Each row below holds a small network's activations on one input, seen along a few directions.
In each table, some parts of the input vary, and every possible input appears once, in random order.
A made-up example of a description, with smaller parts first: one of 5 places around a ring, together with either a single point or (one of 2 separate values, together with one of 4 places along a line) or one of 11 places around a ring.
Shared parts are said once, and a part with two or three values counts as separate values.
In the rows, 128 means zero.

Other details of the inputs shift rows strongly along two fixed directions, in all tables alike. That doesn't count.

Table:
row 1: [135  89 133 122 114 118 144 155 141 158 127 108 129 115 139]
row 2: [174 113 137 157 160 169 143 114 107 104 117 179 138 140 115]
row 3: [136 175 126 149 155  58 118 111 169  91 120 109 126 105 100]
row 4: [179  71 102 133 128 192 141 159  99 155 102 143 155 132  84]
row 5: [ 98 112 119 120 115 102 132 156 174 122 130  86 126 119 138]
row 6: [184  98 161 201 166 136 162 145 134  63 109 153 110 158 150]
row 7: [ 99 143 125  94 131 115 121 125 142 141 155 125 130 129 155]
row 8: [105  60  94  79  79 173 106 124  83 188 170 126 130 159 167]
row 9: [ 93 155 109  73 114  91 106 142 159 144 155  92 121 126 164]
row 10: [191  79 132 208 135 118 129  98  95 101 114 139 125 146 118]
row 11: [122 103  79 110 123 166 124 162 133 129 112 108 154 131  87]
row 12: [ 96 160  87  79 115  91  98 134 164 144 135  85 144 103 103]
row 13: [111 208 134 143 141  91 115  87 147  91  94 129 125  96  82]
row 14: [160 107 148 173 123 150 126  97  61 106 118 164  98 159 137]
row 15: [182 103 186 192 168 128 170 114 119  90 118 174 119 145 157]
row 16: [100 185 124  99 119  98 104 100 154 127 121 114 149  96  92]
row 17: [100  49 126  79  82 169 152 163 125 217 145 115 148 122 156]
row 18: [191 109 135 165 160 152 142 140 111 108 117 160 124 150 127]
row 19: [173  72 123 219 141 133 130 112 104  76 111 127 124 159 117]
row 20: [165 131 160 191 149 154 157 122 100 120  86 164 122 122  95]
row 21: [ 98 137 134  94 127 110 126 126 145 142 152 122 128 130 165]
row 22: [ 92 150 102  86 113  78 108 139 169 151 143  83 133 103 123]
row 23: [117 131 128  97 122 103 123 144 149 136 144 105 119 129 169]
row 24: [157 118 178 167 143 157 163 130  93 117 103 162 103 139 153]
row 25: [118 173 107 152 159  76 120 121 174  61 113 101 131 116  88]
row 26: [121 175 104 133 156 102 113 127 160  63 130 114 121 133 122]
row 27: [ 64 154 104  96  70  87  88  95 111 153 139  93 117 117 131]
row 28: [174 122 169 164 156 150 149 124 102 115 123 171 122 143 137]
row 29: [146  83 152 150 112 189 169 154  86 177 102 150 123 129 123]
row 30: [164 140 144 161 151 176 135 118  89 101  96 177 117 130 107]
row 31: [176 103 149 185 163 145 155 112 120 114 102 170 148 126  93]
row 32: [ 95 175 146  93 122  91 118 116 146 131 151 117 118 121 158]
row 33: [154  78 131 127 138 191 145 146  96 158 136 166 140 152 141]
row 34: [ 93 104 114  69  94 198 125 168  87 200 138 130 124 137 153]
row 35: [115 169 150 152 152  55 132  94 171  99 130 124 130 102 118]
row 36: [143 126  95 125 142 163 122 149 129  93 122 129 133 144 116]
row 37: [120  98 111 112 124 157 130 171 136 131 140 115 125 153 157]
row 38: [162 133 150 162 152 176 139 125  87 110 101 175 114 136 115]
row 39: [100  56 117  79  88 174 144 163 122 219 146 119 151 125 145]
row 40: [148  96 130 143 117 204 148 148  82 170  93 160 137 128  94]
row 41: [115 163 111 151 154  78 121 130 176  75 119 100 128 119  99]
row 42: [ 54 116  88  39  84 135 107 146 150 211 161  91 158 109 129]
row 43: [120 168 175 143 127  60 144 100 163 109 127 115 119  97 133]
row 44: [118 176 125 135 148  82 117  88 164  97 118 128 148  99  91]
row 45: [ 91 138 114 129 105  57  98  72 139 122 153 104 131 118 136]
row 46: [146  76 160 150 106 186 176 155  89 175 101 146 119 126 134]
row 47: [108  90 105  69  84 193 124 158 104 214 134 126 160 122 109]
row 48: [124 207 156 156 162  88 120  93 136  72 115 143 100 117 124]
row 49: [105 164 123  84 121 130 107 122 127 137 145 130 132 120 131]
row 50: [118 144 111  96 129 112 112 143 143 136 148 110 124 130 149]
row 51: [ 61 133  82  26  93 152  96 143 135 190 168 104 149 125 149]
row 52: [175  50 133 148 125 169 156 170 109 171 115 136 137 135 124]
row 53: [134 176 132 166 169  79 124 121 169  45 129 121 109 137 135]
row 54: [174  97 152 170 126 142 128  92  72 107 134 166 113 160 142]
row 55: [179 131 150 155 153 168 135 114  99 103 113 178 133 134 110]
row 56: [ 76 141 111  90  72  78  87  90 123 154 157  95 132 117 135]
row 57: [120 181 159 142 137  69 129  98 159 111 127 122 126 102 113]
row 58: [162  68 160 144 114 180 166 150  98 180 119 152 139 132 126]
row 59: [132 169 135 183 170  56 133 117 182  48 112 108 117 118 103]
row 60: [172 107 184 161 144 146 164 128 102 118 120 164 119 142 156]
row 61: [122  63  82  81  78 173  96 141  86 181 164 107 125 161 163]
row 62: [175  85 109 124 135 191 135 162  95 147 126 151 136 149 125]
row 63: [ 89 163 132 112 110 117 127 126 135 155 119 114 119 106 119]
row 64: [ 89 145 110 120 127  76 123 144 183 104 134  83 123 114 126]
row 65: [102 171  79  62 116 116  92 132 149 130 146  99 135 117 126]
row 66: [122 193 149 126 150  87 116  99 143  95 140 136 118 120 131]
row 67: [ 62 125  62  37  94 155  95 178 147 166 164  77 137 139 151]
row 68: [117 153 108 156 135  77  93  91 145  53 147  99 102 152 148]
row 69: [105 194 158 134 145  86 129 105 137  95 124 129  97 120 146]
row 70: [141 130 147 138 130 134 138 122 123 145 118 140 140 119 105]
Description of these inputs: one of 2 separate values, together with one of 5 places along a line, together with either a single point or one of 6 places along a line.
The inputs of row 20 and row 70 match in every part but the place on the line of 5. If row 14 is changed in the same way as row 20 into row 70, which row does it become? -> row 54
The inputs of row 43 and row 5 match in every part but the place on the line of 5. If row 49 is changed in the same way as row 43 into row 5, which row does it become? -> row 26
Which other rows does row 14 become when the choice among 2 separate values takes its other values? List them by row number. -> row 27
Which other rows does row 39 become when the place on the line of 6 takes its other values? List them by row number. -> row 17, row 31, row 35, row 42, row 44
Which other rows agree with row 61 in the place on the line of 5 and the choice among 2 separate values? List them by row number. -> row 9, row 18, row 23, row 50, row 62, row 65
Which other rows does row 28 become when the choice among 2 separate values takes its other values? List them by row number. -> row 57

Table:
row 71: [129 116 140 134 124 124 136 132 127 137 127 127 129 131 138]
row 72: [132 126 140 127 121 131 122 112 103 134 146 140 113 143 154]
row 73: [ 57 174 130  66  93  76 104 114 156 153 165  88 118 111 170]
row 74: [205 154 188 244 191  90 153  71 115  24 102 184 102 142 124]
row 75: [ 57 165 100  60  98  76  98 133 175 150 151  72 132 105 139]
row 76: [159  53 139 120 108 237 167 170  67 214 104 170 149 130 105]
row 77: [140 194 175 186 166  36 132  74 161  54 121 131 100 112 134]
row 78: [167  24 107 124 118 233 160 198 100 184 113 143 159 152 115]
row 79: [130 111 118 133 135 131 136 144 142 133 123 117 135 125 118]
row 80: [ 56 174  91  54  93  82  83 117 155 144 160  78 125 116 149]
row 81: [ 54 174  83  58  99  86  84 123 163 136 160  76 129 115 137]
row 82: [165  28  96 124 113 241 144 185  75 179 119 149 144 160 121]
row 83: [201 180 188 231 194 106 152  72 115  39  78 196 118 117  82]
row 84: [141 120  99 129 139 143 119 147 137 113 125 120 140 133 105]
What do these inputs look like to the network? -> one of 2 separate values, together with either a single point or one of 6 places along a line
Which other rows agree with row 74 in the choice among 2 separate values? List them by row number. -> row 72, row 80, row 81, row 82, row 83, row 84
